a =
array([[135, 137, 129, 135, 124, 132],
       [108, 105, 138, 134, 122, 145],
       [127, 132, 121, 132, 116, 149],
       [119, 148, 131, 134, 140, 113],
       [142, 132, 137, 123, 137, 114],
       [136, 147, 119, 124, 132, 134]])
a[0][0] => 135
a[:, 2] => [129, 138, 121, 131, 137, 119]
a[4][2] => 137
a[2] => [127, 132, 121, 132, 116, 149]
a[5][1] => 147
a[2][2] => 121
a[3][3] => 134
a[5][0] => 136
a[5][4] => 132
a[:, 5] => [132, 145, 149, 113, 114, 134]
a[1][5] => 145
a[4][1] => 132
a[1][0] => 108
a[0] => [135, 137, 129, 135, 124, 132]
a[0][5] => 132
a[3] => [119, 148, 131, 134, 140, 113]
a[4][0] => 142
a[:, 0] => [135, 108, 127, 119, 142, 136]

data = 122,132,117,102,102,119,138,148,105
data[0] => 122
data[5] => 119
data[3] => 102

A = [ 98 111 104 113]
A[0] -> 98
A[2] -> 104

M =
[[131 117 117 137 127 132]
 [139 126 119 126 121 133]
 [138 121 122 120 134 125]
 [118 136 132 136 135 115]
 [135 119 113 138 127 137]
 [118 140 129 142 127 117]
 [128 124 127 122 145 118]
 [118 139 130 140 128 117]
 [117 157 118 116 144 147]
 [127 116 120 136 128 128]
 [115 126 139 120 140 125]
 [126 137 122 139 119 127]]
M[0,0]: 131
M[2,5]: 125
M[0,1]: 117
M[7,1]: 139
M[8,0]: 117
M[1,3]: 126
M[4,5]: 137
M[0,4]: 127
M[7]: [118, 139, 130, 140, 128, 117]
M[:, 5]: [132, 133, 125, 115, 137, 117, 118, 117, 147, 128, 125, 127]
M[9,4]: 128
M[11,5]: 127
M[0]: [131, 117, 117, 137, 127, 132]
M[:, 2]: [117, 119, 122, 132, 113, 129, 127, 130, 118, 120, 139, 122]
M[10,3]: 120
M[3]: [118, 136, 132, 136, 135, 115]
M[10,5]: 125
M[9]: [127, 116, 120, 136, 128, 128]
M[6,1]: 124
M[6,5]: 118
M[6,3]: 122
M[11,4]: 119
M[:, 3]: [137, 126, 120, 136, 138, 142, 122, 140, 116, 136, 120, 139]
M[7,0]: 118
M[5,0]: 118
M[8,1]: 157
M[2,3]: 120

x =
array([128, 128, 126, 129, 129, 127, 128, 129, 128, 128, 135, 150, 143,
       151, 154])
x[0] -> 128
x[-6] -> 128
x[10] -> 135
x[-9] -> 128
x[-2] -> 151
x[-14] -> 128
x[-8] -> 129

B = [127 134 121 114 136 128 126 139 107 121 117 143 140 116 128 133]
B[0]: 127
B[6]: 126
B[10]: 117
B[14]: 128
B[7]: 139
B[1]: 134

arr = [103 141 150 125 119 132 100 142 136 121 144 122 144 124]
arr[0] -> 103
arr[-13] -> 141
arr[-12] -> 150
arr[-7] -> 142

grid =
[[126 116 125 115 124 126 122 133 115 134]
 [114 134 125 122 110 121 132 118 133 125]
 [129 127 115 132 144 131 117 121 128 118]
 [135 124 134 124 131 139 127 125 147 123]
 [119 130 120 110 134 122 120 128 120 122]
 [116 143 135 129 117 118 132 120 130 131]
 [137 136 133 129 121 116 126 139 116 134]
 [110 138 130 138 133 126 128 125 142 124]
 [127 137 113 117 123 115 122 127 131 129]
 [129 131 149 139 133 136 130 125 130 137]
 [113 128 128 127 137 139 132 127 135 126]
 [124 140 115 117 129 114 131 132 133 129]
 [120 134 122 135 132 124 135 128 137 121]
 [144 117 140 123 121 135 122 122 127 124]
 [136 128 127 144 115 122 134 136 118 132]]
grid[0,0] => 126
grid[9,6] => 130
grid[13,2] => 140
grid[10,8] => 135
grid[:, 0] => [126, 114, 129, 135, 119, 116, 137, 110, 127, 129, 113, 124, 120, 144, 136]
grid[10,1] => 128
grid[7,4] => 133
grid[6,8] => 116
grid[10,3] => 127
grid[2,3] => 132
grid[1,7] => 118
grid[12,4] => 132
grid[11,5] => 114
grid[2,4] => 144
grid[1,3] => 122
grid[7,3] => 138
grid[0,7] => 133
grid[4,7] => 128
grid[12,1] => 134
grid[:, 1] => [116, 134, 127, 124, 130, 143, 136, 138, 137, 131, 128, 140, 134, 117, 128]
grid[2,1] => 127
grid[8,9] => 129
grid[2,8] => 128
grid[4,9] => 122
grid[8,0] => 127
grid[14,8] => 118
grid[14,6] => 134
grid[9,5] => 136
grid[7,8] => 142
grid[5,6] => 132
grid[11,6] => 131
grid[1,2] => 125
grid[0] => [126, 116, 125, 115, 124, 126, 122, 133, 115, 134]
grid[14,1] => 128
grid[0,5] => 126
grid[8,5] => 115
grid[4,1] => 130
grid[1] => [114, 134, 125, 122, 110, 121, 132, 118, 133, 125]

X =
[[130 135 125 140]
 [125 121 122 142]
 [131 125 127 118]
 [127 129 128 126]
 [124 136 123 133]
 [131 123 125 131]
 [136 138 135 124]
 [144 127 157 131]
 [130 130 129 126]
 [135 122 123 135]
 [115 127 128 133]
 [138 134 138 137]
 [124 127 130 133]
 [137 119 137 122]
 [123 137 123 131]
 [127 130 126 130]]
X[-16][-4] = 130
X[12] = [124, 127, 130, 133]
X[-13] = [127, 129, 128, 126]
X[-12][-2] = 123
X[-7][-2] = 123
X[-8][0] = 130
X[10] = [115, 127, 128, 133]
X[-7] = [135, 122, 123, 135]
X[-6][-3] = 127
X[-2][3] = 131
X[2][-4] = 131
X[-2][2] = 123
X[15][-3] = 130
X[-12][-3] = 136
X[11] = [138, 134, 138, 137]
X[10][3] = 133
X[2][-2] = 127
X[-6][-4] = 115
X[6][-3] = 138
X[5][-1] = 131
X[11][-4] = 138
X[-12][-1] = 133
X[-10][-1] = 124
X[-14] = [131, 125, 127, 118]
X[6][-4] = 136
X[13] = [137, 119, 137, 122]

W =
[[126, 127, 124, 120, 130, 129, 129, 117, 144, 124, 127, 130, 132, 124, 138, 127],
 [132, 118, 129, 129, 127, 138, 123, 132, 123, 131, 144, 119, 139, 127, 126, 133],
 [130, 118, 129, 133, 127, 134, 124, 133, 123, 133, 141, 120, 136, 124, 132, 132],
 [116, 126, 132, 126, 130, 139, 127, 114, 142, 125, 126, 132, 126, 121, 145, 125],
 [137, 119, 128, 118, 122, 148, 121, 130, 120, 128, 154, 115, 146, 135, 110, 133],
 [113, 126, 135, 128, 131, 142, 126, 114, 141, 126, 125, 133, 124, 120, 147, 125],
 [126, 126, 124, 120, 130, 129, 129, 117, 144, 123, 127, 131, 132, 124, 138, 128],
 [138, 127, 114, 113, 128, 116, 131, 120, 147, 121, 128, 129, 140, 127, 129, 130],
 [133, 141, 124, 124, 117, 120, 128, 129, 127, 128, 141, 124, 125, 124, 133, 130],
 [126, 117, 130, 141, 130, 128, 126, 135, 125, 135, 135, 123, 132, 118, 144, 133],
 [132, 118, 129, 130, 126, 138, 123, 133, 123, 132, 144, 119, 138, 127, 127, 133]]
W[-11][0] -> 126
W[-7][3] -> 118
W[10][7] -> 133
W[8][-1] -> 130
W[:, -13] -> [120, 129, 133, 126, 118, 128, 120, 113, 124, 141, 130]
W[8][1] -> 141
W[-1][-8] -> 123
W[:, 11] -> [130, 119, 120, 132, 115, 133, 131, 129, 124, 123, 119]
W[7][6] -> 131
W[10][-11] -> 138
W[4][-3] -> 135
W[-11] -> [126, 127, 124, 120, 130, 129, 129, 117, 144, 124, 127, 130, 132, 124, 138, 127]
W[2][-1] -> 132
W[-2][-10] -> 126
W[1][-5] -> 119
W[-8][-13] -> 126
W[-5][9] -> 123
W[:, 1] -> [127, 118, 118, 126, 119, 126, 126, 127, 141, 117, 118]
W[9] -> [126, 117, 130, 141, 130, 128, 126, 135, 125, 135, 135, 123, 132, 118, 144, 133]
W[-1][14] -> 127
W[7] -> [138, 127, 114, 113, 128, 116, 131, 120, 147, 121, 128, 129, 140, 127, 129, 130]
W[1] -> [132, 118, 129, 129, 127, 138, 123, 132, 123, 131, 144, 119, 139, 127, 126, 133]
W[1][-9] -> 132
W[-2][5] -> 128
W[:, -8] -> [144, 123, 123, 142, 120, 141, 144, 147, 127, 125, 123]
W[-2][4] -> 130
W[-3][-3] -> 124
W[8][-12] -> 117
W[-3][-7] -> 128
W[2][-2] -> 132
W[4][10] -> 154
W[7][9] -> 121
W[-8][-2] -> 145
W[8][-13] -> 124
W[:, -11] -> [129, 138, 134, 139, 148, 142, 129, 116, 120, 128, 138]
W[5][-14] -> 135
W[0][12] -> 132

m =
[[114 132 126 115]
 [141 128 112 144]
 [120 131 106 129]
 [144 145 140 130]
 [128 135 145 129]
 [144 133 135 102]
 [149 113 121 135]
 [139 140 105 145]
 [118 135 141 142]
 [145 132 137 147]
 [146 146 119 130]]
m[0,0] -> 114
m[6,1] -> 113
m[10,0] -> 146
m[:, 0] -> [114, 141, 120, 144, 128, 144, 149, 139, 118, 145, 146]
m[9,2] -> 137
m[1,1] -> 128
m[2,2] -> 106
m[1,2] -> 112
m[9,3] -> 147
m[9] -> [145, 132, 137, 147]
m[3,2] -> 140
m[0,3] -> 115
m[3] -> [144, 145, 140, 130]
m[8,1] -> 135
m[0,2] -> 126
m[:, 1] -> [132, 128, 131, 145, 135, 133, 113, 140, 135, 132, 146]
m[4] -> [128, 135, 145, 129]
m[5,0] -> 144
